A small network was shown many inputs. Here are its activations along a few directions, one row for each input.
In each table, some parts of the input vary, and every possible input appears once, in random order.
Descriptions start from the smaller parts, as in this example, which fits no table here: line(6) and (point or line(11) or (values(3) and ring(8))).
Shared parts are said once, and a part with two or three values counts as separate values.
In the rows, 128 means zero.

Other details of the inputs shift rows strongly along two fixed directions, in all tables alike. That doesn't count.

Rows:
R1: [182 154 112 127 142 116 122 115 129 176 127]
R2: [185 144 110 118 162 134 123  95 133 149 144]
R3: [ 96 102 124 108 134 108 148 131 115 106  99]
R4: [ 78 126 184 183 114 155 147 136  60 113 148]
R5: [174 154 125 121 152 111 106 121 156 167 155]
R6: [116  99 137 188 112 146 143 152 141  93 144]
R7: [117 115 155 166 138 140 134 144 157 113 142]
R8: [116 124 123 105 129 138 122 128 124 110  95]
R9: [177 154 103 132 167 122 133 117 131 164 136]
R10: [193 164 119 126 151 135 125 109 137 145 146]
R11: [113  95 149 182  93 129 136 158 135  86 138]
R12: [182 157 107 117 165 136 116 108 134 147 136]
R13: [ 61 117 104  36 127 101 107 142 134 121  79]
R14: [107 114 168 161 119 134 143 150 155  99 139]
R15: [ 85 119 112  36 110  97 103 135 106 100  63]
R16: [143 118 164 163 122 138 130 137 128  92 124]
R17: [ 98  96 103 109 104 123 131 130 130 116 116]
R18: [144 139 131 113 131 117 107 127 152 158 131]
R19: [ 96 113 101  69 131 103 135 120 113 132  83]
R20: [151 133  99 121 110 116 109 127 136 149 134]
R21: [136 126 121 110 142 128 121 112 154 159 136]
R22: [107 101 145 178  83 146 148 152 142  94 132]
R23: [123 108 125 176 107 151 135 141 144 116 136]
R24: [111 103  99 111 120 115 130 129 131 114 131]
R25: [180 162 108 122 154 114 138 117 131 163 139]
R26: [ 32 139  93  36 102  98  99 127  49 121 119]
R27: [ 67 124  99  31 114  85 131 141 106 114  59]
R28: [138 117 157 174 126 122 145 144 126 111 124]
R29: [ 97 136 186 179 115 172 131 121  65 103 155]
R30: [178 154  89 127 132 120 123 121 144 156 163]
R31: [ 64 130 193 177 113 155 128 132  89 113 164]
R32: [182 144 110 119 151 144 121  91 136 159 134]
R33: [173 154 101 128 157 130 129 112 133 175 125]
R34: [172 160 124 127 142 133 119 114 164 175 153]
R35: [118 102 157 162 135 137 141 131 155 114 147]
R36: [118 112 171 169 102 158 147 139 133  83 112]
Each input here is: values(4) and (point or (values(2) and line(4))).
Q: Which other rows does R11 become when the line(4) part takes its other values? List them by row number.
A: R6, R24, R30
Q: Which other rows does R13 become when the values(2) part takes its other values? List them by row number.
A: R7

Rows:
R37: [170 139 100  90 157 122 129 109 135 144  87]
R38: [ 73 127  73  55 103  92 111 130  88 144 122]
R39: [ 84 109 169 170 101 135 132 160 148 106 145]
R40: [162 162 131 130 159 148 121  96 113 156 155]
R41: [173 129 165 212 125 152 155 129 119 110 136]
R42: [166 160 105 129 155 133 134 100  92 158 147]
R43: [170 136 108 122 152 116 125 123 187 172 135]
R44: [191 147 112 120 162 132 127 106 129 145 123]
R45: [ 67 110 126  74 110  88 112 156 142 107 102]
R46: [177 136 104 122 142 126 115 116 171 155 155]
R47: [163 173 140 118 160 130 117 114 122 168 141]
R48: [172 152  93 148 121 128 123 124 134 166 168]
R49: [161 163 112 130 143 134 128  99  79 171 148]
R50: [147 149  95 130 123 132 105 110 119 178 176]
R51: [184 132 106 136 140 134 125 115 187 162 140]
R52: [113 125 107  36 145 105 123 120 131 118  56]
R53: [138 115 134 217 112 154 150 132 131 126 183]
R54: [142 157 100  90 156 127 115 101  93 151 131]
R55: [ 84  93  95  71 109  99 120 149 138  94  94]
R56: [ 66  99 143 141 101 138 128 143 132  94 144]
R57: [137 158 115 122 139 121 105 114 132 193 180]
R58: [127 162 124  85 168 118 117 107 106 160 134]
R59: [ 96 121  81  49 108  88 101 141 128 118 100]
R60: [117 127 147 173 131 139 129 133 148 142 178]
R61: [ 83 108 140  66 143 103 138 140 134 101  52]
R62: [ 87 113 193 182 108 165 141 129  95  96 134]
R63: [ 63 120 181 135 122 134 134 136  90 109 118]
R64: [ 67  93 132 150  97 136 132 147 121  90 140]
R65: [ 82 102 135 145  87 133 126 157 129  92 128]
R66: [ 83  87 155 141 114 117 139 160 163  90 119]
R67: [ 99  78 127 144 101 129 144 152 162  88  96]
R68: [ 96 142 104  45 127 107 110 128  87 117  83]
R69: [180 113 156 211 136 158 172 126 142 113 113]
R70: [ 95 148 115  36 131 109 106 124  97 121  88]
R71: [100  77 123 152  97 123 158 155 154  87  94]
R72: [161 165 116 123 147 141 114  96  88 173 150]
R73: [ 87  96 151 141  91 126 125 154 150  83 122]
R74: [163 140 158 202 124 159 152 127 107 121 144]
R75: [161 151 124  85 173 110 123 114 136 152 113]
R76: [ 83 102 102  94  92  94 127 154 122  94 100]
R77: [163 146 116  80 160 121 119 108 132 138 109]
R78: [178 168 138 116 165 119 116 112 133 164 132]
R79: [103 107 162 144 110 134 137 144 109  74  92]
R80: [194 147 105 125 159 124 139 108 120 147 122]
R81: [163 100 138 215 114 146 157 141 159 111 157]
R82: [ 68  98 164 170  86 149 128 143 123 103 153]
R83: [160 138 168 166 133 149 131 121 132 116 130]
R84: [144 125 161 205 105 163 129 138 158 125 176]
Q: Describe the family of inputs behind these rows.
A: values(2) and line(4) and line(6)
Q: Changing only the line(4) part turns R65 into R48. The same change can be made to R44. Which row results?
A: R80
Q: Which other rows does R84 become when the values(2) part takes its other values? List them by row number.
A: R70
Q: Which other rows does R51 become when the values(2) part takes its other values? List them by row number.
A: R52
Q: Start at R49 and move only the line(4) part, one step at a time. The first step leads to R72. Which rows follow, in order?
A: R62, R63

Rows:
R85: [ 87 111 127  94 127 109 131 133 127 130 101]
R86: [101 107 135 156  97 125 142 149 124 102 132]
R87: [122 138 138 114 120 125 119 133 137 120 119]
R88: [158 155  89  92 161 110 114 110 142 190 143]
R89: [130 128 118 126 125 119 133 136 116 120 108]
R90: [115 117 113 119 120 137 121 125 129 124 128]
R91: [102 115 136 100 141 117 142 136 123 117  99]
R92: [160 124 151 213 143 150 145 127 159 148 184]
R93: [148 125 152 161 153 134 147 120 137 128 129]
R94: [ 96 113 147 135 107 124 118 150 140  98 136]
R95: [164 161  90  79 174 109 117 105 134 182 123]
R96: [143 124 121 169 117 127 134 138 132 129 158]
R97: [161 167  92  74 140 108  94 113 142 174 150]
R98: [101 122 139  99 109 117 113 138 130 117 107]
R99: [119 112 131 118 130 135 133 120 118  97 106]
R100: [177 143 166 196 135 158 128 127 151 132 152]
R101: [167 133 161 211 144 157 154 120 156 148 162]
R102: [ 86 105 140 135 121 122 142 141 138 116 129]
R103: [112 102 149 144 119 152 144 133 121  89 111]
R104: [150 125 133 169 113 133 137 131 127 137 137]
R105: [106 107 136 135 121 145 134 130 123  95 106]
R106: [121 124 111 128 113 116 128 140 121 128 124]
R107: [118 131 133 116 118 123 110 139 138 126 127]
R108: [108 128 139  83 124 116 119 141 122 104  96]
R109: [184 141 171 193 140 153 132 121 147 124 151]
R110: [117 119 123 109 123 108 136 136 106 101  95]
R111: [163 151 105 129 131 121 131 121 126 152 133]
R112: [ 92 110 111 102 110 128 124 128 125 110 124]
R113: [ 56 157 149  94 125 131 113 116  31 131 139]
R114: [124 120 129 123 120 120 142 142 110 108 104]
R115: [101 108 137 136 111 145 138 129 127  97 114]
R116: [170 152  82  86 145 127 106  94 130 179 138]
R117: [163 151  72  88 148 121 103 102 135 170 159]
Q: Describe the family of inputs behind these rows.
A: point or (values(4) and line(8))
Q: Start at R99 and move only the line(8) part, one step at a time. The first step leads to R103. Which rows follow, in order?
A: R105, R115, R116, R90, R112, R117

Rows:
R118: [105 118 153 141 128 130 137 137 139 116 131]
R119: [ 95 124 145 141 110 139 129 137 102 105 126]
R120: [124 109 141 144 134 137 144 130 128 108 108]
R121: [113 106 129 146 107 122 133 147 138 108 126]
R122: [104 115 157 143 120 133 134 138 138 117 125]
R123: [107 105 125 144 112 124 142 143 140 109 129]
R124: [190 159 134 150 148 144 113 108 153 167 170]
R125: [186 158 134 156 153 134 117 114 150 173 166]
R126: [100 110 151 141 129 135 133 135 138 116 127]
R127: [108 108 127 141 103 130 131 148 139 103 123]
R128: [192 142 103 167 147 141 127 109 157 174 172]
R129: [126 115 146 135 120 135 135 131 127  94 105]
R130: [132 150  82  36 145  98 109 118 116 139  85]
R131: [102 123 145 145 114 136 136 130 103 118 130]
R132: [120 112 143 140 131 131 150 136 127 103 107]
R133: [112 151  94  38 140  98  98 124 127 148 107]
R134: [130 144  85  38 146  95 116 115 116 147  85]
R135: [112 104 130 138 101 130 128 142 139  99 127]
R136: [114 155  84  42 138  93 102 118  89 155 114]
R137: [100 122 143 144 120 134 140 132 103 114 134]
R138: [194 147 107 164 137 137 128 112 156 175 168]
R139: [102 122 145 135 109 138 125 131 102 104 131]
R140: [176 157 119 158 152 148 125  99 117 175 171]
R141: [128 116 146 144 126 128 140 137 126 104 105]
Q: Changing only one part turns R125 into R133. The same change can be made to R136. Which row results?
A: R119
Q: Describe the family of inputs behind these rows.
A: values(4) and line(6)
Q: Start at R129 and move only the line(6) part, one step at a time. The first step leads to R130. Which rows follow, in order?
A: R141, R134, R132, R120
